A small network was shown many inputs. Here are its activations along a few directions, one row for each input.
Each table varies a few parts of the input and shows all the possible inputs, shuffled.
A made-up example of a description, with smaller parts first: values(2) and (point or ring(9) or (line(4) and ring(8))).
Shared parts are said once, and a part with two or three values counts as separate values.
In the rows, zero is written as 128.

A family of inputs:
row 1: [160  70  11 139  97 178 144 118 193  97 135 112  51 123]
row 2: [127 106 146 117 150 122 129  96 119 134 126 128 148 125]
row 3: [121 161 145 136 111 123 126 149 111 123 129 149 146 131]
row 4: [126 162 142 127 110 102 144 125 105 160 141 137 123 136]
row 5: [133 159 148 134 108 107 144 118 104 150 149 149 134 137]
row 6: [115 163 139 130 113 118 127 157 112 133 120 137 135 129]
row 7: [100 141 156 130 132 137 111 175 117 111 101 129 138 117]
row 8: [103 114 152 122 157 125 104 148 134 125 106 117 137 118]
row 9: [115 114 150 132 167 127 106 139 135 118 113 116 149 122]
row 10: [146 164 141 134 125 105 137 122 117 163 151 130 138 143]
row 11: [123 137 165 137 139 143 109 168 120 105 109 136 156 126]
row 12: [149 158 150 134 116 108 142 120 107 153 149 144 142 144]
row 13: [151  70   9 143  93 176 151 113 180  86 132 119  46 119]
row 14: [135 164 138 136 129 121 120 154 125 136 131 129 150 138]
row 15: [131 140 145 112 117 107 145  91 106 146 148 135 133 134]
row 16: [123 164 140 126 119 120 117 162 124 143 124 131 139 133]
row 17: [104 112 138 110 144 115 131 102 117 140 118 122 129 118]
row 18: [112 113 140 107 149 116 122 108 128 150 121 115 134 122]
row 19: [157  68  15 150  92 180 149 105 176  76 141 129  60 121]
row 20: [143 143 139 113 134 105 138  95 119 159 149 116 138 140]
row 21: [171  70   9 152 104 180 144 109 194  90 141 109  61 129]
row 22: [124 112 138 117 159 118 125  99 128 144 128 113 145 125]
row 23: [108 142 158 127 137 139 102 180 129 121 105 123 142 121]
row 24: [134 164 144 124 116 104 135 130 116 170 144 132 127 139]
row 25: [119 109 159 133 158 130 111 136 125 108 110 131 152 122]
row 26: [146 137 147 113 124 108 143  93 109 149 147 130 142 141]
row 27: [138 159 147 137 120 125 125 151 115 126 128 144 154 138]
row 28: [ 96 113 151 125 152 124 113 143 123 115 103 124 133 114]
row 29: [120 142 155 137 147 140 104 172 129 114 112 121 153 126]
row 30: [103 111 157 132 150 129 112 134 122 105 111 135 144 114]
row 31: [175  63  16 153  96 183 148 106 183  80 140 123  65 128]
row 32: [124 143 140 106 120 102 145  98 107 155 139 124 123 133]
row 33: [131 144 141 103 125 103 136 103 118 165 142 118 127 136]
row 34: [107 139 163 137 130 142 110 167 117 101 109 141 148 118]
row 35: [111 109 144 116 142 120 131  94 116 130 127 133 140 118]
- The inputs of row 16 and row 27 match in every part but one. If row 1 is changed in the same way as row 16 into row 27, which row does it become? => row 31
- Describe the family of inputs behind these rows. => ring(5) and (point or ring(6))
- List by row number the other rows that have the ring(5) part in common with row 21. => row 9, row 10, row 14, row 20, row 22, row 29
- Change only the ring(6) part in row 7. List by row number the other rows that result. => row 4, row 6, row 17, row 28, row 32

A family of inputs:
row 36: [110 109 193 133 154 150  99 145 109  77 103 154 190 114]
row 37: [100 121 165 119 180 135  85 177 138 117  83 103 166 117]
row 38: [128 183 214  78 143  33 160  35  60 237 173 129 173 152]
row 39: [208 134  56 141  75 153 163  99 152 120 176 129  97 158]
row 40: [122  87  91 115 123 133 134 113 153 136 123 115  77 118]
row 41: [139 120  52 116  84 140 154 103 147 140 140 125  79 128]
row 42: [127  55 112 139 152 143 142  69 128  79 123 135 123 113]
row 43: [159 193 133 183  92 129 132 188 117 126 147 170 142 149]
row 44: [114  66  92 125 175 137 114  98 169 125 120  94 107 112]
row 45: [ 97 154 169 121 132 135 104 192 120 125 100 116 130 119]
row 46: [104 187 131 136  98 120 121 188 116 126 119 137 122 128]
- Describe the family of inputs behind these rows. => point or (values(2) and line(5))

A family of inputs:
row 47: [115 117  93 101 119 118 139 110 139 154 127 105  85 123]
row 48: [ 82  87 129 152 164 189  70 229 165  45  58 117 132  94]
row 49: [172 108  74 147  96 160 146 108 148  95 149 143 114 137]
row 50: [127 115 164 130 157 114 130  96 107 119 129 137 164 128]
row 51: [103 114 178 108 169 102 116  96 110 150 122 124 164 121]
row 52: [155  79  94 132 133 145 142  83 145 109 140 121 111 129]
row 53: [140 148 155 145 116 130 134 127 103 106 140 157 158 134]
row 54: [136 179 167 144 105 116 129 162 102 137 136 153 148 141]
row 55: [130 151  79 126 102 121 139 138 146 155 139 110  85 134]
row 56: [122 190 171 119 124 102 119 166 107 165 130 125 148 139]
row 57: [157 139  76 149  90 141 146 137 143 128 146 142  99 137]
row 58: [105 154 175 102 143 101 121 130 105 164 119 121 154 128]
row 59: [121  82 109 108 146 125 134  82 144 139 131 109 102 118]
- Describe the family of inputs behind these rows. => point or (values(2) and ring(6))

A family of inputs:
row 60: [137 116 120 139 119 170 115 175 143  88 108 132 126 123]
row 61: [138 166  78 142  79 127 145 153 132 129 142 141  94 137]
row 62: [115  91 116 144 163 149 103 149 151  96  98 122 136 115]
row 63: [147  90 120 115 137 135 137  66 130 108 142 134 146 129]
row 64: [107  67 136 125 154 135 123 103 132  98 110 129 124 110]
row 65: [ 92 203 235 102 141  69 112 154  75 200 124 141 184 135]
row 66: [174 113 116 156 117 142 143  99 131 111 162 149 131 141]
row 67: [125 145 104 117 103 144 117 175 150 130 117 106  93 130]
row 68: [147 139  98 168  91 160 137 149 131  87 136 159 127 130]
row 69: [ 97  99 120 104 146 119 131 101 134 149 120 103  93 111]
row 70: [167 140  99 136 105 112 158 100 132 159 159 129  99 148]
row 71: [137 114 101  98 126 113 152  68 125 162 143 109 117 133]
row 72: [103 121 102 120 149 128 110 150 160 142 113  95 108 117]
row 73: [105 186 247 127 163  90 109 151  66 134 119 143 214 135]
- The inputs of row 68 and row 61 match in every part but one. If row 60 is changed in the same way as row 68 into row 61, which row does it become? => row 67
- Describe the family of inputs behind these rows. => values(2) and (point or ring(6))
